Each row below holds a small network's activations on one record, seen along a few directions.
Each row is followed by the record's values for the fields PABO, VIR, GUP, MAF, DAZOK, FESEL, BAFEM.
Not every record has every field; a missing one is written missing.
Other fields move the rows too, some of them a lot.
Random noise pushes rows far along 3 fixed directions. That doesn't count. These rows show it; they differ only by the noise:
[ -65   92 -452  377  124  425  -54 -321 -159 -220  -17  320   93  255
  216  180 -362  107  350  386  461 -616 -186]
[ -34  146   70  265  219   90 -157  -68   49 -256  -11  -31 -159 -101
  -74  370   14  -64   78    8 -179  147 -153]
[ -57   58   10  306  174   70  -60  -91   23 -303  -27   91 -107  -13
   40  285  -66  -21  151   68  -67  -64 -154]
[-116 -115 -242  175   98  167   13 -179  -11 -205  -49  288   24   -1
  230   33 -144  130   25  163  293 -291 -180]
[-118 -118  -89  -21  140   85  -92  -86  101 -103  -46  115  -67 -269
   94   45   79  102 -285  -30   98  168 -181]

[  38  330  148  -47  178   56 -347  -38   51  151  -13 -285 -135 -199
 -476  307  196 -289 -117 -117 -419  580  -41] | PABO: missing / VIR: missing / GUP: pobos / MAF: pasel / DAZOK: suri / FESEL: bufem / BAFEM: gumi
[ -67 -167 -511  488  -51  741  -29 -263 -190 -351  182  624  295  694
  227   97 -439  234  350  315  660 -838 -283] | PABO: zafig / VIR: kugu / GUP: missing / MAF: missing / DAZOK: missing / FESEL: missing / BAFEM: fakuv
[-188 -121  338  278  200 -354   50   -2  248 -475 -117   78 -296 -331
  -53  260  173 -180  -47 -173 -578  361 -221] | PABO: missing / VIR: missing / GUP: velap / MAF: pasel / DAZOK: sebot / FESEL: fivez / BAFEM: sobu
[ -78  -66  126  314   87 -117  126  -16   32 -333  -83   93 -130  -46
  120  190  -61  -53  179    0 -158  -60 -100] | PABO: missing / VIR: missing / GUP: pobos / MAF: vibim / DAZOK: kuz / FESEL: gofi / BAFEM: kaz
[  24 -302  253 -115  -93   97  -53  309  164  -84  206   68  -23   38
  -70  -29  233  163 -469 -404 -114  414 -111] | PABO: zurug / VIR: kugu / GUP: missing / MAF: missing / DAZOK: missing / FESEL: missing / BAFEM: missing
[ -69  136 -390   72   43  253  -65 -320 -125  101 -100  134   87    8
   -9   38 -215  -26  110  310  251 -268  -86] | PABO: missing / VIR: missing / GUP: pobos / MAF: vibim / DAZOK: kuz / FESEL: fivez / BAFEM: sobu
[-102 -190 -205  167 -120 -195  360 -204 -126 -184 -197  389  174  209
  303 -246 -318   -2  375  346  252 -791   14] | PABO: missing / VIR: missing / GUP: pobos / MAF: vibim / DAZOK: kuz / FESEL: buv / BAFEM: zomu
[ 109  345   11   78  138  111 -201  -13  -40   40   30 -268  -94  -29
 -180  252   -7 -116  117   -4 -106  189   30] | PABO: missing / VIR: missing / GUP: pobos / MAF: pasel / DAZOK: suri / FESEL: bufem / BAFEM: gumi
[  53  115 -218 -100   72  201 -155   20  -41  270   55 -153 -115 -159
   89   74  -79  186 -215   23  268  202   -7] | PABO: zafig / VIR: kugu / GUP: missing / MAF: missing / DAZOK: missing / FESEL: missing / BAFEM: missing
[  80 -207  365  411  -10 -264  408  414  -15 -465   73    4 -194  214
  564  157 -101  234  330 -175   17 -299   90] | PABO: zafig / VIR: kugu / GUP: missing / MAF: missing / DAZOK: missing / FESEL: missing / BAFEM: kaz
[ 247  414  374  503   12  135 -101  193  -87 -271  220 -366 -133  420
 -342  610  -70 -220  584 -122 -499   92   82] | PABO: zurug / VIR: vap / GUP: missing / MAF: missing / DAZOK: missing / FESEL: missing / BAFEM: fakuv
[  90  -14   92  -79   69  303 -187  202   -9   50  154 -141  -30    0
   28  167  126  191 -299 -217  140  325  -34] | PABO: zafig / VIR: vap / GUP: missing / MAF: missing / DAZOK: missing / FESEL: missing / BAFEM: fakuv
[  29 -281 -102 -172 -195 -131  220  121  -71  211   46  154  118  162
  320 -371 -127  260 -112    8  397 -338  125] | PABO: zafig / VIR: vap / GUP: missing / MAF: missing / DAZOK: missing / FESEL: missing / BAFEM: kaz
[-103 -268  297   13   52 -161    7  125  208 -205    4   60 -144 -246
  -48   29  254  -17 -318 -312 -301  458 -143] | PABO: missing / VIR: missing / GUP: pobos / MAF: vibim / DAZOK: kuz / FESEL: bufem / BAFEM: gumi
[ 122  348  299  231  234  -20 -190  178   45 -188   53 -417 -327 -151
 -118  497   66 -111  147 -136 -384  482    8] | PABO: zafig / VIR: kugu / GUP: missing / MAF: missing / DAZOK: missing / FESEL: missing / BAFEM: missing
[  96  -87  358  207  -34 -495  332  319  -18 -162   -6  -81 -190   94
  324   47 -116  100  252  -92 -135 -212  172] | PABO: zafig / VIR: kugu / GUP: missing / MAF: missing / DAZOK: missing / FESEL: missing / BAFEM: missing
[ -39  -84   52 -249   -1  215 -329  -25  175  162  154  -22   20 -198
 -392  -55  314   11 -526 -255 -145  633 -143] | PABO: missing / VIR: missing / GUP: pobos / MAF: vibim / DAZOK: guri / FESEL: bufem / BAFEM: fakuv
[  30 -387  129   27 -280 -244  407  203  -67 -146   55  288  218  493
  359 -422 -122  145  273    5  224 -664  182] | PABO: zafig / VIR: vap / GUP: missing / MAF: missing / DAZOK: missing / FESEL: missing / BAFEM: fakuv
[-190 -559  358  159   12 -662  454  181  196 -472 -148  424 -118 -113
  434 -214   65   81  -47 -154 -166 -224  -83] | PABO: missing / VIR: missing / GUP: velap / MAF: pasel / DAZOK: sebot / FESEL: bufem / BAFEM: kaz
[ 196  160  703  719  145 -412  354  476  -82 -681    2 -244 -349  269
  381  585 -166   -3  744 -111 -425 -272  166] | PABO: missing / VIR: missing / GUP: missing / MAF: missing / DAZOK: missing / FESEL: missing / BAFEM: kaz
[  33  -92   43  -77 -121   96  -94   56   72   72  161  -45   53  132
 -214  -49  111  -28 -106 -187 -102  218  -13] | PABO: zafig / VIR: vap / GUP: missing / MAF: missing / DAZOK: missing / FESEL: missing / BAFEM: gumi
[   8 -191   10   46  -90 -117  184   72    6 -124   17  158   66  154
  214 -199  -76   88   76  -46  171 -270   29] | PABO: missing / VIR: missing / GUP: pobos / MAF: pasel / DAZOK: suri / FESEL: bufem / BAFEM: fakuv
[ -29  256 -182 -411  192  292 -432 -140   89  424  -28 -326 -119 -604
 -302  120  287   -8 -625  -77  -29  782  -92] | PABO: missing / VIR: missing / GUP: pobos / MAF: vibim / DAZOK: guri / FESEL: fivez / BAFEM: sobu
[ 126  282 -349 -292  -46  519 -388 -124 -125  491  164 -212  180  174
 -315  -51    1  -10 -102   96  282  145   70] | PABO: zafig / VIR: vap / GUP: missing / MAF: missing / DAZOK: missing / FESEL: missing / BAFEM: gumi
[ -28 -137   52    3   -8 -266  232   96    8  -72 -100   28  -67 -124
  297 -113  -46  100  -38  -31   85 -124   48] | PABO: missing / VIR: missing / GUP: pobos / MAF: pasel / DAZOK: suri / FESEL: gofi / BAFEM: kaz
[ -72 -119  543  348  153 -678  253  179  152 -530 -168   26 -271 -156
   88  193   54 -186  205 -155 -562   92  -42] | PABO: missing / VIR: missing / GUP: pobos / MAF: pasel / DAZOK: suri / FESEL: bufem / BAFEM: kaz
[ -62 -196   56 -356 -109 -437  258   28   -7  238 -201   21   78 -240
  153 -385   73    8 -196   24   36  -90  166] | PABO: missing / VIR: missing / GUP: pobos / MAF: vibim / DAZOK: kuz / FESEL: buv / BAFEM: zomu
[ -95 -637   39   54 -322  -37  339   69  -36 -165   76  658  363  593
  228 -509  -73  146   77  -30  301 -675  -28] | PABO: missing / VIR: missing / GUP: pobos / MAF: vibim / DAZOK: kuz / FESEL: pev / BAFEM: fakuv
[  53   28  -57 -138   67  355 -153  136  -54  114   93 -126   -6  -71
  121   74   70  239 -312  -92  284  212   -4] | PABO: zafig / VIR: vap / GUP: missing / MAF: missing / DAZOK: missing / FESEL: missing / BAFEM: fakuv
[ 183  514 -469 -362  169  679 -431  -71 -237  600   48 -484   16 -230
   -4  210  -54  193 -322  142  565  290   88] | PABO: zurug / VIR: vap / GUP: missing / MAF: missing / DAZOK: missing / FESEL: missing / BAFEM: kaz
[ 228  377  100  -47  159  125  -99  252 -111  144   56 -502 -190 -145
  204  273    3  142   53  -41  119  209  203] | PABO: missing / VIR: missing / GUP: missing / MAF: missing / DAZOK: missing / FESEL: missing / BAFEM: kaz
[  11   83   -1   19   88 -180   74    8   -7  -27 -103  -93  -98 -172
  148   16  -56    1   44   30   36  -25   46] | PABO: missing / VIR: missing / GUP: pobos / MAF: pasel / DAZOK: suri / FESEL: bufem / BAFEM: kaz
[  31   18   56  165   43  243 -139  -12  -44 -104   86  132   79  264
 -151  133   -4  -60  115  -16   -6  -49  -83] | PABO: missing / VIR: missing / GUP: pobos / MAF: vibim / DAZOK: kuz / FESEL: bufem / BAFEM: fakuv
[ -13 -105   47  -95   38  225 -139  108   78  -11   84  -31  -39 -143
  -22   90  146  122 -400 -219   29  377 -123] | PABO: zurug / VIR: vap / GUP: missing / MAF: missing / DAZOK: missing / FESEL: missing / BAFEM: fakuv
[  70   72  103  -51  -43 -216   27  134    9  146   21 -158  -96    5
  -51   -9  -35  -36   -1  -63 -129  107  109] | PABO: zurug / VIR: vap / GUP: missing / MAF: missing / DAZOK: missing / FESEL: missing / BAFEM: gumi
[  72   80 -422 -346  -22  511 -155   -9 -155  409  101  -75  164   24
  217 -205  -55  306 -265  117  679  -80   90] | PABO: zafig / VIR: vap / GUP: missing / MAF: missing / DAZOK: missing / FESEL: missing / BAFEM: fakuv
[ -38  -15  321  207  -15 -493  281   33  -31 -229 -194    4  -58   33
   26   54  -34 -241  384   77 -385 -220  115] | PABO: missing / VIR: missing / GUP: pobos / MAF: vibim / DAZOK: kuz / FESEL: buv / BAFEM: zomu
[ -57 -272  234  139  116   47   12  220  152 -334   59   56 -191 -217
  225  205  139  217 -327 -301  -40  361 -193] | PABO: zafig / VIR: kugu / GUP: missing / MAF: missing / DAZOK: missing / FESEL: missing / BAFEM: sobu
[ 120  156  255  249   68 -150   93  232  -42 -162   39 -228 -201  108
  134  237  -62   -6  345  -32 -168  -16  129] | PABO: zafig / VIR: kugu / GUP: missing / MAF: missing / DAZOK: missing / FESEL: missing / BAFEM: missing
[ -45   -4 -276   50    9  459 -290 -213   23    8  192  215  133  173
 -217   -1  -21   67 -121   33  193   27 -205] | PABO: missing / VIR: missing / GUP: velap / MAF: pasel / DAZOK: sebot / FESEL: bufem / BAFEM: fakuv

Which values does each new row have?
[ -93 -135  130  255   75  -33    5    5  116 -313   55  203  -87   57
  -27  127   43  -13   20 -102 -199   41 -167] | PABO: missing / VIR: missing / GUP: velap / MAF: pasel / DAZOK: sebot / FESEL: bufem / BAFEM: gumi
[ -25  -89 -104  158   21  -48  174  -65 -110  -89  -92  242   61  139
  266  -44 -205   68  208  188  257 -471   -4] | PABO: missing / VIR: missing / GUP: pobos / MAF: vibim / DAZOK: kuz / FESEL: bufem / BAFEM: kaz
[  58   -1  107  -58   47  -11   37  221  -21  -30   35 -170  -79  -23
  174   24   51  112  -90 -116   76  144   85] | PABO: zafig / VIR: vap / GUP: missing / MAF: missing / DAZOK: missing / FESEL: missing / BAFEM: fakuv
[ -78  288   69  189  298  -15 -199 -144  112 -228  -98 -184 -257 -355
 -178  407   96 -216   43    6 -377  407 -156] | PABO: missing / VIR: missing / GUP: velap / MAF: pasel / DAZOK: sebot / FESEL: fivez / BAFEM: sobu
[ 211  116  335 -221  -82  -55  -53  348  -17  186  159 -358   -8  108
 -118  -25  191   17  -73 -242 -147  263  244] | PABO: zurug / VIR: vap / GUP: missing / MAF: missing / DAZOK: missing / FESEL: missing / BAFEM: fakuv
[-105  -17 -355 -331  -74  -35   52 -274  -55  338 -193   97  158 -216
   46 -331  -40  -21 -130  262  261 -212   50] | PABO: missing / VIR: missing / GUP: pobos / MAF: vibim / DAZOK: guri / FESEL: buv / BAFEM: zomu
[  59   55  172   62  100   38  -84  194   94  -62  101 -267 -244 -209
   18  259  132   74 -143 -241 -158  476  -30] | PABO: zafig / VIR: kugu / GUP: missing / MAF: missing / DAZOK: missing / FESEL: missing / BAFEM: missing
[ 171  287  194   18  151  360 -340  199  -36   36  173 -382 -113   -9
 -184  412  153   52 -135 -189  -93  482   15] | PABO: zafig / VIR: vap / GUP: missing / MAF: missing / DAZOK: missing / FESEL: missing / BAFEM: fakuv
[  18 -214  231  418 -130  -43  220  134   -3 -399  151  321   61  543
   79   11  -99   27  408  -53 -101 -466  -20] | PABO: missing / VIR: missing / GUP: pobos / MAF: vibim / DAZOK: guri / FESEL: bufem / BAFEM: fakuv
[ 153  210 -202  185  156  445  -48   98 -224   -5   69 -136  -59  103
  416  314 -250  316  126  119  538 -230   19] | PABO: missing / VIR: missing / GUP: missing / MAF: missing / DAZOK: missing / FESEL: missing / BAFEM: kaz
[-104  -13 -149   79   40 -116  104 -171  -20  -52 -163  140  -12  -98
   85  -29 -140  -52   56  161   44 -190  -65] | PABO: missing / VIR: missing / GUP: pobos / MAF: pasel / DAZOK: suri / FESEL: fivez / BAFEM: sobu
[  72  -42  265 -355   19 -289  108  337   44  164  -87 -365 -152 -424
  246  -96  213  151 -397 -231  -16  390  194] | PABO: zurug / VIR: vap / GUP: missing / MAF: missing / DAZOK: missing / FESEL: missing / BAFEM: kaz
[-119 -863  100 -371 -326 -161  319  278  223  -34  111  335  145 -134
  377 -611  248  405 -699 -433  306  170  -70] | PABO: zafig / VIR: vap / GUP: missing / MAF: missing / DAZOK: missing / FESEL: missing / BAFEM: fakuv
[ -88 -476  166  114 -154 -290  356  123  107 -325    8  376   66  169
  316 -312   -1  129   74 -110   62 -354  -19] | PABO: missing / VIR: missing / GUP: pobos / MAF: vibim / DAZOK: guri / FESEL: bufem / BAFEM: fakuv
[ -54 -664  606 -281 -172 -499  273  486  248 -146   47  100  -31 -124
  162 -336  398  167 -564 -570 -253  392   33] | PABO: zafig / VIR: vap / GUP: missing / MAF: missing / DAZOK: missing / FESEL: missing / BAFEM: fakuv
[ -40  -62 -317  104  138  679 -312 -115   59  -69  184   95  -42  -98
   54  273    7  245 -330 -101  346  294 -321] | PABO: zafig / VIR: kugu / GUP: missing / MAF: missing / DAZOK: missing / FESEL: missing / BAFEM: sobu
[  84 -255  369 -529  -91  -88  -63  423  142  241  116 -252  -22 -290
  -27 -220  431  210 -754 -489  -57  677  101] | PABO: zurug / VIR: vap / GUP: missing / MAF: missing / DAZOK: missing / FESEL: missing / BAFEM: fakuv
[  44  117  289  280  147  104 -152  109   17 -267   81  -25  -71  182
 -204  316   83 -147  150 -141 -295  178  -72] | PABO: missing / VIR: missing / GUP: pobos / MAF: pasel / DAZOK: suri / FESEL: bufem / BAFEM: fakuv
[ 231  454   80  132   12  -26  -58  108 -194  203   76 -355  -77  265
 -130  261 -190  -98  392  102 -108 -146  232] | PABO: zurug / VIR: vap / GUP: missing / MAF: missing / DAZOK: missing / FESEL: missing / BAFEM: kaz
[ 285  403   15  376  -14  404 -110  111 -252  -64  240 -275   37  547
  -39  423 -220   23  590   92  102 -293  152] | PABO: zafig / VIR: vap / GUP: missing / MAF: missing / DAZOK: missing / FESEL: missing / BAFEM: fakuv
